These are the activations of a small neural network, seen along a few directions. Each row is one input.
Each table varies a few parts of the input and shows all the possible inputs, shuffled.
Descriptions start from the smaller parts, as in this example, which fits no table here: one of 5 places around a ring, together with either a single point or one of 11 places along a line or (one of 3 separate values, together with one of 4 places along a line).
Shared parts are said once, and a part with two or three values counts as separate values.
In the rows, zero is written as 128.

A family of inputs:
r1: [138  60  72 132  67 132 168  87 137 220 148 200 160]
r2: [134  65  54 117  60 142 163 101 134 205 110 204 150]
r3: [ 79 109  97 165 100  86 172 158 136  24 159 156 155]
r4: [111 134 149 195 192 118 140  92 155  72  98 126 100]
r5: [169 116 109 150 156 142 133 131 123 117 178 187 208]
r6: [ 82  91  96 196  92 138 168  74 182 180  52 118  49]
r7: [ 79  81 116 180 104 106 178  53 180 177  54 132  49]
r8: [167 147 195  55 149 136  93 168  38 141 207  93 201]
r9: [114 140 129 211 180 150 130 112 159  73  95 111 100]
r10: [168 169  69 136 149 144 128 162 172 108 123 166 190]
r11: [ 85  93 100 202  83 134 146  83 200 182  32 111  63]
r12: [118 142 133 216 171 145 109 121 176  75  76 105 114]
r13: [ 39  60  60 145   9  73 206 117 156 130 121 164 106]
r14: [107 110 134 185 204 105 125  85 134  70 120 126  89]
r15: [148 117  96 154 158 134 134 116 106 125 173 183 225]
r16: [165 205 160  31 135 162  73 216 127 119 159  76 167]
r17: [125 174 242  96 176 118 100 141  83  92 130  44  70]
r18: [177 186 185  41 134 140  80 211  77 134 169 105 162]
r19: [118  60  59 135  70 124 169  71 119 228 142 197 177]
r20: [132 181 227 116 156 144  68 170 108  93 108  20  86]
r21: [ 85  70 102 167 101  90 157  12 140 163  87 144  33]
r22: [116 122 135 183 191 101 119  52 118  58 129 135  83]
r23: [ 95 146 190  69  89  84 131 209  66  39 192  69 126]
r24: [121 150 228  87 189 104  86 134  60  91 154  43  59]
r25: [186 204 164  37 137 143  86 212 106 124 156  78 164]
r26: [125 102  53 122  57 131 156 122 163 224  99 202 138]
r27: [186 147 207  51 146 143  92 181  54 133 212  97 184]
r28: [112 120  29 112  56 154 150 127 212 213  87 173 143]
r29: [ 76  58 102 169 115  94 163  46 158 175  78 133  38]
r30: [131 161 230  84 174 100  80 100  43  78 163  54  53]
r31: [184 149 187  35 138 153  87 192  50 117 179 106 174]
r32: [167 117  89 134 149 152 128 144 120  99 143 193 199]
r33: [149 168  66 128 147 163 115 164 191 103 128 164 194]
r34: [128 180 223 111 164 149  89 161  89  94 127  27  70]
r35: [159 152  89 139 147 141 120 162 146 116 135 192 188]
r36: [133 120  33 119  60 134 162 123 192 216  84 175 140]
Changing only one part turns r31 into r32. The same change can be made to r23. Which row results?
> r3
What is each input in this table made of?
> one of 3 separate values, together with either a single point or one of 5 places along a line or one of 6 places along a line
Which other rows does r4 become when the choice among 3 separate values takes its other values? List them by row number.
> r7, r17
List by row number the other rows that have the choice among 3 separate values in common with r19.
> r1, r2, r6, r7, r11, r13, r21, r26, r28, r29, r36
Start at r16 and move only the place on the line of 6, one step at a time. The first step leads to r25. Which rows follow, in order?
> r18, r31, r27, r8

A family of inputs:
r37: [120 151 193 138 187 120 107 140 101  62 140  88  99]
r38: [123 100  28 166  79 130 169 124 195 154  98 216 164]
r39: [152 128  99 138 128 135 133 127 124 132 157 177 189]
r40: [165 147 121 101 154 134 108 163 103 110 177 146 192]
r41: [125  99  33 167  88 145 172 123 179 153 110 206 169]
r42: [175 184 106 110 147 180  97 183 174 150 105 131 173]
r43: [113  74 112 122  85 123 145  89 123 188 122 144 108]
r44: [ 89  80  75 134  55 123 171  96 161 197 104 147  96]
r45: [121 128 158 150 177 116 125  94 114  78 129 111  92]
r46: [102  91 120 194 153 120 136  69 142 111  97 135  92]
r47: [166 182 158  74 151 145  91 206  95  76 185 103 204]
r48: [111 123 149 180 162 114 130  83 124  97 122 120  94]
r49: [157 160 139  90 158 142 102 182 102 100 178 139 198]
r50: [129 161 204 130 182 120 102 150 101  48 146  69 100]
r51: [131 141 181  68 118 123 109 158  76 144 149  95 115]
r52: [140 162 202  54 111 127  98 183  68 118 155  61 120]
r53: [128 139 174 148 184 113 111 121 103  73 140  93  95]
r54: [145  92  70 155 118 142 143 112 144 147 130 197 183]
r55: [ 89  98 106 200 141 108 158  71 163 124  82 136  91]
r56: [ 77 100  78 206 121 119 160  75 177 120  72 139  78]
r57: [131 116 148  79 107 118 130 113  90 159 143 119 108]
r58: [101  79  99 127  75 112 169  91 147 201 110 145 106]
r59: [ 87  81  70 131  45 108 169  95 177 197  93 156  92]
r60: [148 166 151  85 110 157  98 153 144 194  88  77  99]
r61: [165 172 149  81 153 140  97 191 100  88 183 119 200]
r62: [121 109 141 109  93 117 136 103 101 176 141 127 111]
r63: [160 134 107 106 143 137 126 138 114 115 164 167 188]
r64: [ 73 101  71 205 110 104 158  74 194 121  59 150  74]
r65: [135 176 156 155 175 157  95 128 173 114  73  76  79]
r66: [131 171 213 123 179 124  96 165  96  35 148  54 103]
r67: [138 127 163  79 115 115 114 138  79 155 151 102 111]
r68: [140 151 192  60 113 123 104 168  74 131 154  77 117]
r69: [135  98  56 159 107 131 168 117 166 159 117 201 182]
What is each input in this table made of?
> one of 3 separate values, together with either a single point or one of 10 places along a line
Changing only the choice among 3 separate values turns r56 into r44. The same change can be made to r66. Which row results?
> r52
Start at r38 and move only the place on the line of 10, one step at a time. The first step leads to r41. Which rows follow, in order?
> r69, r54, r39, r63, r40, r49, r61, r47

A family of inputs:
r70: [122 138  70 152 127 143 132 130 190 121  96 148 134]
r71: [100 100 132 174 151 101 143  77 130  98  99 136  65]
r72: [124  96  89 136 110 112 165 125 129 132 160 184 180]
r73: [125 142 183 130 151 136 109 155 109 110 131  77 125]
r74: [104  98 122  85  47 118 147 113 129 219 104 113  80]
r75: [151 182 139 105 138 141 108 181 144 111 119 112 140]
r76: [139 122  87 146 132 136 131 103 148 162 120 166 156]
r77: [149 128 131  83 114 127 117 160  78 108 183 145 179]
r78: [112 108 125 189 125 139 142 105 148 119 102 125 116]
r79: [171 147 147  88 148 152 104 150 108 145 147 127 153]
r80: [112 147 184 118 165 102 110 108  97  84 147  74  80]
What is each input in this table made of?
> either a single point or (one of 2 separate values, together with one of 5 places along a line)
Which other rows does r77 become when the choice among 2 separate values takes its other values? List them by row number.
> r72
Which other rows does r70 become when the choice among 2 separate values takes its other values? List them by row number.
> r75

A family of inputs:
r81: [129  86  73 108  72 123 161 125 125 177 156 187 179]
r82: [157 195 169 118 186 154  82 184 125  66 141  83 155]
r83: [102 137 126 204 169 131 130 103 184  86  66 108  74]
r84: [150 167 186  47 116 138  95 173  95 164 144  69 118]
r85: [140 137 190  62 124 114 110 161  56 116 178  95 129]
r86: [ 91 100 138 205 168 103 146  65 133  82 108 126  78]
r87: [145 113  74  94  59 150 143 146 151 219 117 168 168]
r88: [ 93 109 134 133  92 122 136  87 151 182  69  91  35]
r89: [ 76  85 139 155 102  91 155  68 122 139 106 111  53]
r90: [155 149  55 151 131 156 133 155 184 125 114 187 194]
r91: [155 153 186 112 184 126  97 152  71  58 180 107 155]
r92: [142 105  66 148 133 128 148 119 138 122 155 204 199]
Changing only one part turns r83 into r88. The same change can be made to r90. Which row results?
> r87
What is each input in this table made of?
> one of 3 separate values, together with one of 4 places along a line
Start at r82 and move only the place on the line of 4, one step at a time. The first step leads to r91. Which rows follow, in order?
> r85, r84
